Each row below holds a small network's activations on one input, seen along a few directions.
Each table varies a few parts of the input and shows all the possible inputs, shuffled.
Descriptions start from the smaller parts, as in this example, which fits no table here: one of 6 places along a line, together with either a single point or one of 11 places around a ring or (one of 2 separate values, together with one of 8 places around a ring).
Shared parts are said once, and a part with two or three values counts as separate values.

Other details of the inputs vary at random and push rows far along three fixed directions, the same in every table; ignore that.

Table:
R1: [ 48.3  52.9   5.7  16.5 -50.2  29.9 -38.7  17.9  28.4 -40.1   1.9  -6.2
 -37.4]
R2: [-60.9   8.5  18.0 -49.6  41.8 -27.4 -60.2 -61.3 -91.9 -21.4  -0.6  40.5
  30.4]
R3: [ 39.8  -0.9 -13.2  30.9   2.0   0.4  46.7  29.7  41.4  37.6 -19.1 -11.1
 -22.3]
R4: [-12.3  47.8  27.9   8.5  28.0 -33.5 -19.3 -33.5 -16.5 -52.1  73.0 -11.2
   9.1]
R5: [-41.8  36.9  19.2  19.9  22.4 -35.4 -52.7 -22.4   2.5 -33.4  52.3  -7.7
  -4.0]
R6: [ 28.5   9.0  29.1  38.7   1.3   6.4  67.1  13.6  22.6  18.6  18.4 -22.8
   4.9]
R7: [  8.4 -52.0 -13.5 -13.7   4.1  37.4  44.2   2.6 -21.0  35.6 -57.2  18.1
  14.7]
R8: [ 25.3  -7.6 -29.3  43.4 -14.1  23.7  46.3  29.6  53.0  29.1  -5.5 -16.3
  -6.7]
R9: [  9.3  48.5  -7.1   3.9 -18.2  17.0  -3.1   3.5  41.5 -30.3  34.5 -15.8
 -35.3]
R10: [-38.1   2.1  32.5  23.0  50.7 -65.8  42.7 -32.0 -27.8  22.1  40.4 -11.7
   6.9]
R11: [ 12.5  44.7 -27.1  28.1 -33.4  34.8 -14.2  23.2  52.0 -23.9  16.5  -8.9
 -29.8]
R12: [-25.6 -10.6  27.3  16.3  52.1 -61.0  29.8 -25.9 -10.6  17.4  64.0 -22.6
   6.0]
R13: [-13.4  -9.1 -17.5 -20.8 -21.6  21.3 -46.5  -3.1  -1.5 -14.1 -27.9  14.3
  18.0]
R14: [-31.1 -64.0   2.6 -41.2  48.4 -32.7   9.3 -37.9 -67.0  34.7  -5.9   6.4
  54.8]
R15: [ 27.1 -65.9 -21.0  12.2 -10.2  28.6  27.5   6.9 -18.8  17.5 -46.1   8.4
  54.6]
R16: [ -8.2  -4.5 -23.6 -17.8 -22.5  26.7 -43.9   0.6  -4.5 -10.9 -22.6  17.4
  16.2]
R17: [ 16.0 -59.5 -28.0 -24.8   6.8  37.6  38.4   4.8 -14.2  32.3 -39.6   2.4
  23.5]
R18: [ 37.1   2.0  -5.3  35.2   1.1  -6.8  46.6  29.0  44.8  35.6 -11.0 -17.1
 -24.9]
R19: [ 20.6 -60.3 -13.5 -16.9   0.4   5.2  19.7  28.0 -18.2  41.9 -64.9   0.1
  13.3]
R20: [  7.1   0.5  -7.9 -46.7 -36.3  24.9 -65.9  25.1 -14.5 -25.6 -48.5  22.1
 -10.1]
R21: [ -4.6  -0.8   8.1  25.8  64.1 -53.3  24.6 -13.2 -14.6  37.4  21.0   0.5
   5.4]
R22: [-16.1   7.2  -1.7 -44.7 -30.2  27.2 -35.8 -11.1 -30.4 -20.4 -32.4  27.9
   1.7]
R23: [-26.0 -19.8  15.2  36.3  36.8 -44.8  12.3  -6.7   2.0  20.7  37.6 -12.6
  19.2]
R24: [-14.2  51.7  23.7   4.6 -30.4  -6.3 -15.4   7.0  21.1 -39.7  34.4   0.9
 -41.8]
R25: [-16.1  57.0  23.6   6.4 -25.6  -6.4 -16.2   0.5  19.2 -41.2  33.2  -5.4
 -45.1]
R26: [ 28.0  -8.1  -8.5  23.5  -8.6  11.7  59.8  15.4  47.6  22.7  16.1 -29.4
 -18.8]
R27: [  8.1  10.6 -14.3 -48.3 -33.3  23.7 -64.4  13.4 -10.9 -23.1 -54.1  20.9
  -7.9]
R28: [ -7.7 -16.2  -1.3 -48.8 -25.3  16.9 -38.8  -3.8 -13.8 -26.8  -7.8  18.7
   5.2]
Each input here is: one of 4 separate values, together with either a single point or one of 6 places along a line.
Changing only the choice among 4 separate values turns R4 into R6. The same change can be made to R17. Which row results?
> R7
Which other rows agree with R8 in the choice among 4 separate values? List them by row number.
> R5, R11, R13, R15, R16, R23
Which other rows does R10 become when the choice among 4 separate values takes its other values? List them by row number.
> R13, R14, R27
Which other rows does R28 become when the choice among 4 separate values takes its other values? List them by row number.
> R20, R23, R24

Table:
R29: [  0.3 -33.1  -3.5 -34.6 -15.9  14.6 -19.9   0.3 -33.3   0.3 -41.3  20.3
  20.4]
R30: [-26.1 -16.7   8.7  19.4  60.1 -48.3  11.6 -33.9 -37.3  21.2  43.0  -7.4
  37.8]
R31: [ 28.4 -21.8  -8.8   5.1  -2.6  11.8  35.4  19.2   7.6  37.5 -40.5   0.3
 -10.0]
R32: [ 30.1 -29.6  -4.5  12.4 -15.3  11.6  42.0  33.7  21.9  30.0 -29.3  -9.5
 -10.8]
R33: [-17.2  25.0   0.5  -9.7  -5.3  -6.0 -26.8  -1.3   7.8 -17.6  11.8   4.7
 -19.8]
R34: [ 18.5  30.0   7.1  37.3  -0.3  -5.6  34.0  17.1  40.7   8.3  16.2 -15.7
 -37.4]
R35: [ -3.2  25.1  -6.9   7.7  -9.1   1.7 -34.7   0.3  11.7 -22.0   6.9   2.8
  -6.1]
R36: [ 32.0 -30.8  -3.7  13.8 -19.0  25.1  52.1  18.6  25.8  17.7 -13.6 -11.7
   2.5]
R37: [-11.8 -27.2   6.1   6.3  22.0 -12.4  34.3 -11.1  -7.7  20.2  15.5  -9.9
  14.6]
R38: [ -1.3  24.3  10.4 -12.5  -3.5 -16.4 -33.4   2.6  -7.1 -15.3   1.1   2.1
 -18.0]
R39: [ -0.8  21.8  12.1  -4.3 -17.6   5.3 -20.2  -0.7   3.7 -26.2  10.1   0.5
  -7.1]
R40: [-12.2  21.4   1.4  -6.2 -16.2   9.1 -16.1  -3.6  12.7 -23.7  15.7  -1.5
 -12.5]
R41: [ -1.9  33.2   6.0  -3.3 -10.6  10.0 -14.2  -5.4   2.3 -23.6  10.0   2.5
 -11.0]
R42: [ -1.7 -30.4 -21.4 -25.4  -0.2  14.6 -34.8   5.9 -24.3   7.2 -46.9  21.2
  25.7]
R43: [  1.6 -26.1 -12.6 -40.6  -9.0  29.6  -7.3  -9.9 -35.8  -4.5 -33.6  21.7
  27.3]
R44: [ -3.3  27.1  -6.3   0.0   6.0 -11.2 -45.3   2.3   4.8 -15.3  -1.6   4.7
  -7.8]
R45: [-13.0  27.2  -0.5 -13.1  -2.8 -10.5 -28.8  -1.1   7.8 -12.1   5.8   3.6
 -21.5]
R46: [-35.9 -16.1  15.9  19.9  70.8 -62.8   6.1 -39.8 -47.5  23.6  48.5  -7.5
  43.1]
R47: [-12.4  23.4  -0.5  -4.7 -16.5   4.6 -19.4  -1.0  15.2 -22.5  12.2   1.5
 -18.7]
R48: [ -1.5 -32.3 -19.0 -25.3 -10.2  22.9 -28.5  -1.8 -28.6   3.7 -36.4  17.8
  33.7]
R49: [ 14.9  33.1  10.7  43.6  -0.3  -7.5  39.7  10.8  42.0   2.1  27.7 -20.3
 -34.1]
R50: [ 23.8 -30.4   2.3  13.4 -12.5  14.3  47.4  15.2  17.4  20.2 -11.0 -11.8
   5.9]
R51: [ -7.1 -26.8   2.0   7.4  18.7  -5.5  38.3  -9.5  -2.7  18.2  16.6 -10.3
  11.9]
R52: [ -0.3  29.6   4.7  -6.5 -10.8  10.9 -11.5  -6.9   3.0 -27.1  13.2   1.7
  -8.0]
What is each input in this table made of?
> one of 4 separate values, together with one of 6 places along a line
Changing only the choice among 4 separate values turns R46 into R37. The same change can be made to R42. Which row results?
> R33
Which other rows does R35 become when the choice among 4 separate values takes its other values? List them by row number.
> R29, R47, R49
Which other rows does R41 become when the place on the line of 6 takes its other values? List them by row number.
> R31, R34, R43, R49, R52
